Each row has a name. Each question is about the rows just above it.

nudar: [ 89 147 160  89 137 135  85]
supom: [107 146 174  98 135 143  89]
Tidu: [110 144 182  96 182 136 182]
fod: [106 145  74  74 139 181 145]
dudu: [ 79 141 160  79 128 144  79]
bot: [106  75 160  82 128 144  84]
Ripas: [137 137  90 121  90 137  90]
Count of [79] in dudu: -> 3
Times [74] occurs in fod: -> 2
How many times does Tidu hold [182]? -> 3
Times [143] occurs in supom: -> 1
How many times does Ripas hold [91]? -> 0
Count of [181] in Tidu: -> 0
Count of [88] in supom: -> 0

Ripas: [106 139 129 151 138 176  81]
tifu: [128 128 135 132 128 128 128]
vadig: [135 155 134 155 134 134 155]
dudu: [139 126 101 126 121 139 128]
How many times does dudu hold [139]? -> 2
How many times does tifu hold [129]? -> 0
Count of [155] in vadig: -> 3
Times [176] occurs in Ripas: -> 1
How many times does tifu hold [127]? -> 0
Times [134] occurs in vadig: -> 3

Tidu: [104 139 152 153 104 141 121 141  96 141 153 112  90 107 151]
nudar: [154 154 154 111 142 132 138  94  84 140 144 154  94  80 140]
supom: [169 120 166 159 133 144 152 161 192 140 139 155 163 138 151]
bot: [ 84 137 106 130 136 100 170 153  85 145 130 130 137 181  83]
vadig: [ 77 168 127 134 101 114 115 101  65 167 111 134 142 114 134]
Times [156] occurs in supom: -> 0
Times [137] occurs in bot: -> 2
Count of [154] in nudar: -> 4
How many times does nudar hold [155]? -> 0
Times [169] occurs in supom: -> 1
How many times does Tidu hold [139]? -> 1

konev: [141 171 172 171 147 166 171 118 138 164 139 167 115 168 163 161 165 173
 170 169 166  93 158 153 173 165 173 171 173 151 108 172 165 165 173 164
 167 167 147 155 167 159]
fod: [161 104 141 139 115 147 133 102  95 132 139 117 129 135 152 165 148 127
 134 115 103 103 134 156 160 152 140 151 162  84 107 145 148 154 157 162
 152 161 110  82 116 164]
daved: [112  82  85  83 125  83  87 150  83  83 113  85 144  83  99 114  86  83
  83  82  86 164 109  94 109 132  83  86  85  89 154  84  81  86  89  86
  83  86 125  96  82  88]
supom: [143  82 136 135  82 143 137  81 132 138 124 114  87 136 114 100 100 124
 100 119  86  91  86 174 147 130 135 136 155  81 114 145 144 148 155 156
 145 156 145 151 115 145]
tifu: [161 133 141 139 115 147 133 102 133 115 139 115 129 135  84 110 148 127
 134 115 103 103 134 156 160 152 140 151 162  84 107 145 148 154 157 162
 152 161 110 157 140 164]
saveg: [113 110 143 153  81 145 150  83  83 146 122 145  83 144 149 157 145 144
 101 142  98  85  83 146 143  93 148 156 148  95  81 152 146 149  83 115
 158 157  85 148 139 149]
Count of [173] in konev: -> 5
How many times does saveg hold [83]? -> 5
Count of [133] in tifu: -> 3
Times [114] occurs in supom: -> 3
How many times does supom hold [100]? -> 3
How many times does tifu hold [115]? -> 4
How many times does daved hold [83]? -> 9

vadig: [135 132 140 170 149 146 118 120 141 127 127 111 115 150 145 140 122 125
 145 128 146  95 108 111 143 137 147 133 159 125 116 146 123 124 120 178]
supom: [115 142 121 154 105 134 120 118 136 137 149 130 117 137 134 169 114 120
 140 146 151  91 116 151 153 138 113  91 108 110 118 150 120 138 132 136]
bot: [110 108 150 127 101 141 110 117 109 114 118 120 135 138 152 128 124 145
 138 132  99 127 114 154 117 112 144 139 107  94 168 123 135 101 152 123]
Tidu: [135 132 140 170 149 146 118 120 141 127 127 111 115 150 145 140 122 125
 145 128 123  95 108 111 143 137 147 133 159 125 116 146 133 124 120 178]
fod: [140 145 123 120 138 136  95 142 132 117 138 164  99 128 164 132 121 128
 144 156 151 119 131 111 143 118 139 136 124 158 122 133 118 103 134 159]
saveg: [119 121 128 149 133 119 140 128 133 104 112 128 117 112 148 185 112 120
 152 125 135 128 118 139 112 112 146 111 130 109 128 128 124 160 134 158]
dudu: [140 145 123 120 138 136  95 142 132 117 138 164  99 128 164 132 121 128
 144 156 151 119 131 111 143 118 139 136 124 158 122 133 160 158 108 140]
Times [112] occurs in saveg: -> 5
Times [138] occurs in supom: -> 2

fod: [105 179 115 146 141 141 141 145 102]
saveg: [120 136 161 158 160 163 131 124 118]
nudar: [123 187 123 114 119 168 123 132  84]
konev: [180 138 146 172 184 144 122 175 183]
vadig: [144 149 148 170 179 117 163 175 144]
Tidu: [183 194 194 183 184 144 183 194 193]
dudu: [107  84 172 148 148 164 134 104 116]
Times [141] occurs in fod: -> 3
How many times does saveg hold [161]? -> 1
How many times does nudar hold [123]? -> 3
How many times does Tidu hold [194]? -> 3

bot: [117 134 153 132 121 118 131 115 126 123 128 148 152 109 122 115  97 142
 130 116 143 125 132 118 157 130]
konev: [127 134 127 119 123 115 108 123 126 133 134 133 159 104 118 117 119 134
 131 118 146 128 135 127 152 130]
tifu: [124 116 166 123 161 129 140 184 130 110 146 123 166 132 173 130 154 142
 128 125 100 129 112  90 116 125]
saveg: [123 133 131 131 121 122 123 114 125 133 128 134 128 124 119 122 122 129
 131 123 133 126 131 124 133 127]
dudu: [132 130 121 127 124 131 118 109 133 133 124 119 143 124  97 132 103 133
 126 127 124 132 133 146 135 130]
Times [125] occurs in tifu: -> 2
How many times does dudu hold [124]? -> 4
How many times does saveg hold [129]? -> 1
How many times does tifu hold [129]? -> 2

supom: [176 118 118 118 118 118 120]
konev: [ 91 119  89 119 175  90 123]
daved: [ 87 139  87 139 119  99 119]
Times [118] occurs in supom: -> 5
Count of [91] in konev: -> 1
Count of [99] in daved: -> 1
How many times does konev hold [119]? -> 2
Count of [123] in konev: -> 1
Count of [120] in daved: -> 0
Times [119] occurs in daved: -> 2

fod: [104 100 111 122 109 163 142 121 142 109 107 124 159 122 126 142 111 110]
dudu: [137 133 105 167 133 164 133 137 182 133 118 172 167 141 137 151 127 112]
vadig: [155 154 154  87 137 146 147 160  87 145 146  76 112 150 118 152  79 149]
saveg: [138 138 138 146 136 142 138 132 147 128 138 138 142 138 133 138 142 121]
Times [138] occurs in saveg: -> 8
Times [142] occurs in fod: -> 3
Times [137] occurs in dudu: -> 3
Count of [136] in saveg: -> 1
Times [133] occurs in dudu: -> 4
How many times does dudu hold [141]? -> 1
Count of [128] in saveg: -> 1

saveg: [128 124 129 123 129 124]
bot: [124 124 129 125 141 129]
vadig: [119 123 129 115 152 128]
Tidu: [129 129 129 141 141 129]
Count of [128] in saveg: -> 1
Count of [123] in saveg: -> 1
Times [129] occurs in Tidu: -> 4
Times [152] occurs in vadig: -> 1

nudar: [141  93 125 140  83]
daved: [133 101 118  97  83]
tifu: [164 154  86 140  84]
bot: [ 97  94 126  92 143]
konev: [142 104  92 118  80]
vadig: [135 156 137 157  85]
supom: [138 142 126 142  80]
fod: [138  98 120 135 140]
Tidu: [121  88 117  89 139]
saveg: [141 141  94  80 141]
Ripas: [140  93  95 119  72]
How many times does fod hold [98]? -> 1
How many times does supom hold [138]? -> 1
How many times does saveg hold [141]? -> 3

konev: [109 119 107 106 125 112 153 102 138 136 139 148 138 100 143 136 155  95
 129 104 114 104 114  95 113 167]
vadig: [142 117 128 137 110 169 111 134  95 115 104 133 139 134 119 133 112 174
  95 143 143 158 142 153 160 106]
tifu: [108 143 134 129  96 101 147 129 167 147 146 117 125 121 108 116 133  84
 116 114 116  96 112 108 103 143]
Tidu: [142 117 143 137 115 153 111 115  95 115 104 133 139 101 119 133 112 115
 153 143 143 158 142 153 160 106]
daved: [133 105 111 124 105 160 119 119  89 112 107 147 138 121 119 147 126 175
 146 136 140 161 146 136 160 125]
How many times does tifu hold [96]? -> 2
Count of [143] in Tidu: -> 3
Count of [114] in Tidu: -> 0

vadig: [145 124 139 116 156 119 114 123 125 125 129  98 149 123 153 127 140 133
 136 113 141 104 141 107 132 139 105 122 153 123  93 135 117 107 135 132
 106 140 148 138 164 115 132 130 149]
Tidu: [116  96 109 153 110 142 127 131 119  95 144 152 118 131 152 112 125 152
 119 147  96 145 135 120 152 118 119 119  98  98 136 136 147 111 144 143
 114 111 129 150 103 128 130 131 107]
Ripas: [132 128 101 110 109 124 113 118 136 129  98 140 144 127 139 122 118 104
 124 123 120 148 111 115 117 127 122 133 171 106 143 105 139 154 140 119
 143 105 102 100 113 134 130 109 160]
konev: [111 121 114 161 112 129 127 129 121  87 130 124 110 115 117 129 121 153
 113 136 108 144 133 148 147 123 142 120  94 118 131 143 132 111 142 142
 119 106 122 147 100 123 119 143  81]
saveg: [105 116 109 157 112 127 131 130 122  89 137 133 116 131 118 129 131 152
 117 143 101 132 132 130 140 114 133 117 104 113 130 137 139 115 141 152
 110 115 139 165 109 136 123 149  91]
tifu: [132 128 101 110 109 124 113 118 136 129  98 140 144 127 139 122 118 104
 124 123 120 148 111 115 117 127 122 144 127 164 138 118 125 117 147 119
 142 157 124 144 122 137 118 135 125]
supom: [136 123 145 122 137 142 125 134 114 139 123 145 142 105 148 136 143 139
 141 113 158 142 139 110 143 138 108 132 134 125 136 148 117 100 103 117
 145 133 136 125 168 142 123 130 142]
nudar: [142 145 155 134 122 135 139 124 132 180 134 154 109 131 119 137 124 120
 123 127 139 125 108 141 112 123 140 133 106 168 119 131 124 120 140 115
 163 149 127 151 127 126 125 135 115]
fod: [124 154 154 138 135 137 145 138 143 165 131 154 112 130 112 151 108 121
 140 133 136 121 114 156 105 130 145 130 112 173 129 136 143 133 152 114
 144 149 132 128 125 130 131 132 120]
daved: [126 152 142 129 137 129 144 131 141 170 126 150 107 134  92 141 118 113
 127 135 134 125 105 154 109 132 145 128 120 164 128 128 122 127 141 106
 120 159 137 139 128 125 125 127 118]
How many times does Ripas hold [130]? -> 1
Count of [121] in konev: -> 3
Count of [142] in supom: -> 5
Times [149] occurs in nudar: -> 1
Count of [119] in Tidu: -> 4
Times [136] occurs in supom: -> 4

tifu: [121  80  87 113  84 153  82  94]
fod: [129  82 100 119  98 147  82  93]
vadig: [129  82 100 119  98 147  82 105]
dudu: [ 78 140  79  78 117  90 154 104]
Tidu: [108 118 118 108 118 154 100 118]
daved: [128  80  96 126 112 156  80  95]
nudar: [ 78 160 113 160 127 149 140 101]
Ripas: [116 116 116  88  96  87  88 128]
saveg: [114  97 104 110  86 110  93 102]
konev: [ 76  89  77  82  78  97 145  85]
Count of [114] in nudar: -> 0
How many times does Ripas hold [88]? -> 2
How many times does Tidu hold [118]? -> 4

daved: [ 91 146 142 149 113 134 152 126  87 146  95 169 126 150  95 159 101 168
 105 103 154 123 154 134 169 107 128 108 132 154 110 119 127 113 121 105
  95 140 115 129 120 130 125 129 126 143 117 172 136 131 108 133 125 109
 103 125 136 102 109 146]
nudar: [105 135 146 146 137 123 139 131 122 172 100 137 114 165 102 148  81 155
  94 101 158 156 145 125 134 124 121 123 112 153 155 115 129  98 115 117
 120 144 119 133 146 158 127 136 121 123 121 176 127 133 119 129 136  91
  81 141 126 114 112 126]
dudu: [ 95 141 146 150 125 128 148 129 103 163  94  96 119 161  95 156  97 165
  96  99 159 141 152 129 154 114 124 114 121 156 133 116 128 103 117 109
 106 144 116 131 134 146 126 133 123 133 118 179 132 133 112 131 131  97
 156 133 131 106 108 136]
Times [100] occurs in nudar: -> 1
Times [95] occurs in daved: -> 3

konev: [174 169 171 106 128  99 113 106  97 113  96 112 114 173  91 123 140  91
 117 106 126 111 123 160  94 149 108 177 122 168 112 131 172 112 120 140
 108 116 162 112 106]
daved: [105 110 102 167  97 147 138  92 103 168 107 171 160 105 101 113 105 171
 162 105  78 126 105 109 134 146 110  93 144 138 147 138  87  92 162 100
 105 170 147 105 169]
supom: [100  97 101 119 112  85 155 109 119  86 166  82 109  98 167 111 167  89
 105 146 144 111 175 103 167 100 107  98  82 167  85 109 119 111  82 100
  84 101 105  92  82]
Count of [110] in supom: -> 0
Times [91] occurs in konev: -> 2
Times [112] occurs in konev: -> 4
How many times does daved hold [105]? -> 7
Count of [147] in daved: -> 3
Times [82] occurs in supom: -> 4
How many times does supom hold [108]? -> 0

tifu: [122 139 163 147 117]
supom: [147 147 102 147 117]
daved: [143 111 147 147 111]
vadig: [105 153 120 141 123]
konev: [154 122 152 141 112]
fod: [135  76  76 108  76]
dudu: [124 110 118 142 156]
Ripas: [125 123 113 114 138]
bot: [124 149 115 132 140]
saveg: [128 137 118 148 151]
Count of [76] in fod: -> 3
How many times does supom hold [147]? -> 3
Count of [111] in daved: -> 2
Times [147] occurs in daved: -> 2

dudu: [ 80 147 148 148  80 148]
vadig: [ 79  80  81 157  81  80]
supom: [149 111 148 157 144 115]
How many times does dudu hold [147]? -> 1
Count of [148] in supom: -> 1
How many times does dudu hold [148]? -> 3
How many times does supom hold [111]? -> 1
How many times does dudu hold [81]? -> 0
Times [79] occurs in vadig: -> 1

fod: [161 168 178 152]
vadig: [172 178 152 160]
konev: [173 167 158 157]
daved: [149 159 149 159]
bot: [152 160 153 153]
Count of [153] in bot: -> 2
Times [158] occurs in konev: -> 1
How many times does daved hold [159]? -> 2
Times [152] occurs in vadig: -> 1

Tidu: [125 129 123 114 141 115 132 102 149 121 142 135 128 160 138 112 150 104
 117 105 125 105 109 122 131 139 126 147 155 148 124 111 142 144 139 126
 167 156 131 149 118 104 141 142 138 148]
supom: [121 123 134 112 140 111 125  96 166 121 131 132 134 160 138 110 145 148
 116  99 125 103 114 119 123 145 117 153 152 153 122 109 142 143 141 128
 169 146 132 151 128 102 146 142 138 151]
konev: [124 151 107 121 136 118 155 128 141 139 106 131 129 127 119 158 133 135
 125 151 113 113 120 128 137 134 157 111 109 102 144 112 115 141 124 122
 115 135 141 135 108 127 113 142 142 139]
Ripas: [119 163  98 117 143 112 148 125 148 134 105 129 133 133 114 154 143 133
 113 143 106 112 124 136 136 140 154 118 117 154 138 103 110 159 124 135
 125 151 144 129 112 111 111 143 139 145]
saveg: [120 131 124 113 120 114 154 113 167 138 113 131 120 127 110 144 120 133
 136 145 125 108 131 134 129 133 113 103 114 104 131 113 113 140 123 103
 107 116 147 150 103 126 108 140 137 103]
bot: [119 122 133 111 118 107 135 108 181 135  89 129 131 126 111 131 115 128
 134 134 124 110 142 134 124 137 122 114 120 118 123 122 112 138 133 124
 111 109 147 146 124 117 123 136 130 154]
fod: [126 105 142 111 150 113 126  96 161 126 138 139 124 152 137  95 126 150
 136 106 138 107 120 125 129 133 108 140 159 154 114 125 142 129 126 117
 158 131 132 157 119 110 144 130 133 151]
nudar: [123 147 112 121 146 121 139 119 146 123 109 125 131 125 118 146 144 128
 109 131 115 113 122 126 126 137 143 127 121 116 136 112 121 151 126 135
 127 143 138 133 126 117 122 147 130 140]
dudu: [125 118 130 111 131 112 127  97 157 123 142 138 128 158 137 101 142 151
 126 105 130 104 115 124 132 137 116 145 160 153 118 116 141 139 144 123
 165 146 133 153 119 103 144 137 134 151]
tifu: [126 145 111 120 144 117 136 119 143 126 122 130 135 141 126 139 144 142
 113 130 115 112 119 124 132 137 142 133 128 125 136 109 125 145 133 133
 137 147 136 134 125 114 131 142 133 138]
Times [143] occurs in Ripas: -> 4
Count of [103] in saveg: -> 4
How many times does fod hold [127]? -> 0

saveg: [147 123 132 130 106 106 134 158 118 116 125 146 137 127 142 135 132 143
 134 120 127 116]
dudu: [170 122 121 175 168 132 141 130 141 118 153 155 146 147 158 103 163 109
 135 133 147 144]
vadig: [140 122 115 149 122 122 104 115 123 123 122 122 147 121 141 105 161 104
 148 106 164 150]
How many times does vadig hold [122]? -> 5
How many times does dudu hold [153]? -> 1

Tidu: [129 129 127 127 128 128 126 126]
Ripas: [115 129 126 132  68 103 169  90]
daved: [129 129 126 127 128 128 130 126]
dudu: [115 144 126 132  68 103 169  90]
fod: [124 128 128 128 125 122 128 136]
Times [127] occurs in Tidu: -> 2
Count of [128] in Tidu: -> 2
How many times does fod hold [127]? -> 0
Count of [127] in daved: -> 1

dudu: [ 90 118  90 118  90  90 118]
konev: [ 99  77  95  89 141 100  87]
Tidu: [139 131 119 133 160  98  96]
How many times does dudu hold [91]? -> 0
Times [99] occurs in konev: -> 1

fod: [122 101 110 115 144 147 133 155 112 175 152 114 169 128]
supom: [122 104 127 127 108 168 152 166 109 112 168 119 121 111]
nudar: [113 101 105 115 144 143 135 156 103  95 149 114 139 134]
Ripas: [118  94 109 123 126 149 136 153 104  97 145 114 142 130]
tifu: [123 108 129 117 112 175 123 178 118 117 141 108 113 110]
konev: [129 114 130 113 122 171 174 174 119 122 151 113 122 114]
saveg: [122 101 110 115 144 147 133 155 112  92 107 112 137 128]
vadig: [152 102 152 113 152 153 153 155 106 153 153 153 138 133]
dudu: [121 101 123 124 134 155 131 155 108  92 155 119 134 120]
daved: [120 106 119 114 130 152 133 157 106  94 149 111 140 128]
Tidu: [127 106 129 121 128 156 135 159 101 107 149 118 140 118]
Count of [174] in konev: -> 2
Times [168] occurs in supom: -> 2
Times [154] occurs in vadig: -> 0
Times [114] occurs in konev: -> 2
Count of [106] in vadig: -> 1

dudu: [ 95 101 131 127 123 123 131 120 135 128 131]
konev: [ 95 101 119  95 119 123 119 125 135 128 131]
fod: [132  98 132 132  80 134  80 134  98 139  97]
How many times does dudu hold [122]? -> 0
Count of [134] in fod: -> 2
Count of [97] in fod: -> 1
Count of [98] in fod: -> 2
Count of [119] in konev: -> 3
How many times does dudu hold [123]? -> 2

